Each row below holds a small network's activations on one input, seen along a few directions.
In each table, some parts of the input vary, and every possible input appears once, in random order.
Descriptions start from the smaller parts, as in this example, which fits no table here: one of 8 places around a ring, together with either a single point or one of 9 places around a ring or (one of 3 separate values, together with one of 4 places along a line).
Shared parts are said once, and a part with two or three values counts as separate values.

Other details of the inputs vary at random and push rows far along two fixed directions, the same in every table; ignore that.

Rows:
x1: [ 50   4 -48  10  38 -47  -7  82 -83   5 -14]
x2: [ 16   1   8 -13  12   3  -1   8   9  31  -8]
x3: [-27   7   9  39 -41  -8   4 -30   4 -42  -2]
x4: [-11 -25  14 -42   6   9  13  -6  25  25  13]
x5: [ -4  19  10  48 -32  -7  -3 -18   7 -47   4]
x6: [ -6  11   1  17 -23  -3  -3  -9   8 -17   4]
x7: [  6   5  -8  26  11   3 -12   3 -10 -31   6]
x8: [-15  -9   4  10   6  15  -2 -12   2 -20  -2]
x9: [ 30   2 -20  -4  23 -20  -5  42 -25  -2  14]
x10: [-22  -7  -3  14  -4   9  -2 -17  -7 -25  -1]
x11: [ -4 -14  20 -33  -5   0  15  -4  26  37  -2]
x12: [ -6  -2  -5 -20   0  -1   3   2  -2  29  -7]
x13: [-23   3  17  42 -21  19  -5 -37  22 -59  12]
x14: [  7   3  -2 -18  18  14 -10   1  11  24   6]
x15: [-16 -23  15 -41  -2   1  14 -10  20  34   1]
x16: [  4  -1  17 -32   5  19  -1 -10  37  44   2]
x17: [-20 -27  16 -40   2   7  18 -10  15  35  -9]
x18: [  2  19  -7  25 -10  -4 -12  -2  -3 -31  15]
x19: [  2  11   2  37  -7  -6  -2   4 -15 -23 -17]
x20: [  6  30   6  48 -26  27  20 -62   5 -94   0]
x21: [-25 -14   1   8 -10   4   5 -13  -7 -26   2]
x22: [ -7  10  20  40 -25   6  -1 -25  19 -34  -3]
x23: [-20 -15   4 -39   3  13   6 -12  14  35   2]
x24: [ -6  15 -14  26 -23 -13  -6  -5 -11 -23  -1]
x25: [-14  -7   8 -39   5  18   1 -19  23  52 -10]
x26: [ -1  -5  14 -34  12  22  -2 -10  34  35  11]
x27: [ -1  -5   3 -18   5  -1   6   3  -3  34 -16]
x28: [ -1   0  16 -36  -1  14   0 -12  38  43   5]
x29: [ -1  13   6  12  -6  14 -12 -18  18   0  -3]
x30: [-15 -13   3 -47   4   9   5 -11  21  42   8]
x31: [  0 -15  10 -19  16   7   6   7   4  22 -12]
x32: [-18 -27   9 -48   7   9  11  -9  20  32   9]
x33: [ 13   2 -24 -17  25  -8  -8  25 -28  25  -4]
x34: [  0 -19  11 -27   2  -5  13   7  11  20   3]
x35: [-22  11   2  36 -31   3  -5 -27   8 -51  16]
x36: [ 62  12 -38   9  32 -49  -7  82 -62   1   4]
x37: [ -8   4  -4  30 -19 -17   6   3 -23 -23 -13]
x38: [ 25  13 -16  42   7 -17 -11  27 -33 -35  -3]
x39: [-19  14  -3  42 -14  12 -13 -25  -2 -45   1]
x40: [ 27  12 -20   1  20 -10 -10  34 -26  20 -12]
x41: [ 64   7 -33  10  40 -40  -6  83 -58   4  -1]
Each input here is: either a single point or (one of 5 places around a ring, together with one of 8 places around a ring).
Q: Change only the place on the ring of 8 in x10. List by row number the other rows that result.
A: x4, x7, x8, x9, x13, x21, x32

Rows:
x42: [ -6  -4  14  -8   4  20   6 -23  17  10 -14]
x43: [-13  -3  16 -19 -15  -6   7  -6  20  38  -9]
x44: [  8  -5 -11 -11  20   5   3   7 -14 -11   7]
x45: [ 35  17  -3   4  20   3 -17  13  13  -4  26]
x46: [  9  -7 -23   4   7 -30  -5  40 -34  -7   6]
x47: [  0  -4  -4   4 -12 -21   4  12  -9 -12  11]
x48: [-24  -7   9 -11   1  22  -3 -22  12  18 -11]
x49: [ 32   0 -10  -2  15 -18  10  32 -25 -12   5]
x50: [-26  -2   3  -5 -12   6  -7 -18   8  17  -8]
x51: [ 27   9 -13  19   1 -30   1  37 -31   4 -11]
x52: [ 23  -3 -13   3  24  -6   6  23 -26 -23   3]
x53: [-11   1  -4  12 -12 -15  -9  10 -11   9 -10]
x54: [  2 -14  12 -14  -4  -6  14   3  10   5   6]
x55: [-22 -16   3 -18  10  20   3 -14   8   0   8]
x56: [-16 -13  -7 -17   1   1  -1  -3   0   5  10]
x57: [  2  -1  16 -18  -2   8  12 -14  19  26 -13]
x58: [-14  -3  10 -18   4  27   3 -31  19  18 -12]
x59: [ -8  53   8  94 -50  19 -28 -46  24 -82   6]
Q: Changing only one part turns x46 into x53. The same change can be made to x56. Which row results?
A: x50
Q: Describe the family of inputs behind these rows.
A: one of 2 separate values, together with either a single point or one of 8 places around a ring

Rows:
x60: [ 13  37  -3  70 -21   0 -38 -12   7 -42   0]
x61: [  2   8 -27  51  -9  -5  -9 -16 -22 -78  22]
x62: [  7   7 -14 -27   5  -2   9   9 -21  31 -27]
x63: [ -8  33   3  10 -10  25  -7 -51  24  -6   1]
x64: [ 27  36 -29  91  12  -1 -41   6 -36 -80  -3]
x65: [  8   3  -9 -22  -8  -9   8  21 -12  33 -23]
x66: [-11 -26 -21 -28  19  -6   3  12 -29  21   4]
x67: [-33 -12  18 -13  -5  14 -10 -37  47  -3  29]
x68: [-11 -34 -10 -13  30  -8 -13  21 -16  24  -1]
x69: [ -8 -25   4 -32   4 -17  25  37 -15  17   4]
x70: [-17 -14 -21 -29   6 -21   7  15 -32  25  12]
x71: [  4   9 -19 -17  12   1  -6   4 -26  40 -20]
x72: [ 28 -34  21  -5  11 -77  33 -13 -18  33 -38]
x73: [ 18  31   6  72  -6  18   2  -8 -13 -85  -1]
x74: [ -5   2  -9  -6   1 -27 -21  26 -11  40  -7]
x75: [ -6   6 -16 -22  -6 -25  -6  17 -21  40  -3]
x76: [-16 -16 -15 -10  17 -24 -10  25 -23  20   8]
x77: [-24  -2  -2 -10 -12   7   6 -36  26 -13  27]
x78: [ -1  20  18  -4 -30  25   8 -39  41  -1   1]
x79: [  1   8 -12  -4  22   0 -19  14 -15  41 -26]
x80: [  7   1   4   2   5  -7  -2  36   1  39 -25]
x81: [-15 -22   2 -23  13 -19   7  34 -15  22   9]
x82: [ -4 -18 -17 -14  34   1 -16  11 -29  19 -11]
x83: [ 15  -2   8  -8  -4  -4  15  38  -3  35 -26]
x84: [ -4 -13 -23 -27  22   1   2   0 -41  17  -4]
x85: [ -6  24   8   8 -21  21 -11 -41  36   8   7]
x86: [ -1 -20  -4 -19  31   3  -1  23 -26  12 -12]
x87: [  3   9 -18  -8   1 -13  -9  18 -20  39 -16]
x88: [ -7 -17   5 -13   2 -22   1  40  -1  31   3]
x89: [  8   3  -1 -10  17   5  -4  25 -11  36 -29]
x90: [  1  10   2  41 -20 -12  12   4  -7 -79  26]
x91: [ 17   7 -10  73   7 -16 -16  24 -35 -95  22]
x92: [-13  14   5   2   1  38  -2 -54  29  -8   4]
x93: [  6  -9 -16 -26  14   7  10  10 -26  21 -27]
x94: [-14 -14  36 -10 -20  17  -6 -21  56   7  25]
x95: [-21 -24  16  -2   8  25 -17 -38  46 -16  18]
x96: [-12 -18 -20 -39  -2 -21  21  22 -27  15   2]
x97: [ 22  44 -27  82 -23 -32 -43  16 -27 -61  15]
x98: [  1 -15 -11  -7  32  11 -18  13 -13  40 -25]
x99: [-27 -12  30 -14  -5  15   4 -27  47 -15  29]
x100: [ 12   5   0 -11   8   2  16  26 -15  27 -30]
x101: [ -2   1 -11 -32 -15 -23  10  21 -14  32 -10]
x102: [-13   9  35  -5 -25  20  -9 -29  54   8  18]
x103: [-16  -6  26  -9  15  36   0 -38  36 -25  12]
x104: [ 32  19 -11  69 -29 -27  -4  34 -26 -79  23]
x105: [  1  -4 -23 -15  22   9  -1   4 -31  31 -19]
x106: [ 26  19 -34  35 -11 -33 -17  25 -28 -30  25]
x107: [-11  26  15  16  -5  32 -25 -48  40  -3  -3]
x108: [-16 -11  22  -4 -18  11 -22 -28  53  13  23]
x109: [  0  27  32   7 -12  37  14 -38  40 -12  -3]
x110: [ -8  -1  11 -11 -35   6  12 -28  35 -12  21]
x111: [-11 -22  34  -9  -1  27  20 -26  38 -30  20]
x112: [  5 -21  -3 -24  21   3  17  25 -26   5 -15]
x113: [ -5  10  37 -13 -32  21  12 -27  51   2  16]
x114: [ -7 -32   4  -9  25  -7   4  30 -18  13   0]
x115: [49 27  5 16  1  0  4 34 -3  2  0]
x116: [ 68  -7  21  25  16 -72  17 -15 -10 -11 -10]
x117: [ -4  21  28   8  -6  41  -6 -39  43  -2  -1]
x118: [-13 -11   6  -7 -11  16  17 -35  22 -38  16]
x119: [ -8 -15  -9   0   7 -30 -17  32 -10  34   2]
x120: [ 27  48 -39  73 -28 -36 -24  12 -41 -65  16]
x121: [-11   2  34   8   7  49  -3 -42  49 -10   3]
x122: [-21  -6   4 -20 -22   6  24 -32  28 -23  24]
x123: [ -5  15   6   6  -7  34  13 -45  22 -26  -2]
x124: [  7  -1   2 -16 -12 -19  13  37  -8  28 -12]
x125: [ -7  -6  27 -10   5  37  20 -36  32 -30  10]
x126: [ 12  38 -16  51 -46 -18  -4 -10 -13 -63  13]
x127: [ -5  11  41   6 -18  37  -7 -34  62  13   5]
x128: [ -1   1   2 -11  -3 -22  -5  35  -7  33  -9]
x129: [  1 -20   7 -17  -7 -22  19  44  -5  26  -3]
x130: [ -1 -16 -23 -34  15  -2  15   7 -35   7 -14]
x131: [ -8 -10 -18 -21  -3 -28  -2  25 -21  34   6]
x132: [ 28  20 -36  25  12 -12   5  12 -46 -64   7]
x133: [  1 -35   7 -21  15  -4  20  36 -20  11  -4]
x134: [ 12 -11  -1  -5  20  11  19  29 -19  19 -30]
x135: [-18  -7  12  -3  12  35 -16 -49  37 -18   9]
x136: [ -5 -28 -15 -37   8  -8  17  19 -31  12  -4]
x137: [  4 -15   1  -7  30  13   0  24 -11  33 -24]
x138: [ -2  29  10   1 -19  28  10 -47  25 -14  -3]
x139: [ -5 -14 -13 -31 -12 -26  15  30 -14  25  -2]
x140: [  4   3 -10   7  11 -15 -23  28  -6  45 -24]
x141: [-16   3  -3  -9   5  28   4 -51  19 -19  12]
Q: Changing only one part turns x95 into x68. The same change can be made to x60. Which row results?
A: x140
Q: Changing only one part turns x138 into x62. The same change can be made to x126. Which row results?
A: x101
Q: Changing only one part turns x73 into x134. The same change can be made to x63. Which row results?
A: x71
Q: Describe the family of inputs behind these rows.
A: one of 2 separate values, together with either a single point or (one of 5 places around a ring, together with one of 8 places around a ring)
Q: Change only the choice among 2 separate values in x122. List by row number the other rows that result.
A: x96
Q: Change only the place on the ring of 5 in x115. List by row number the other rows that result.
A: x60, x78, x85, x127
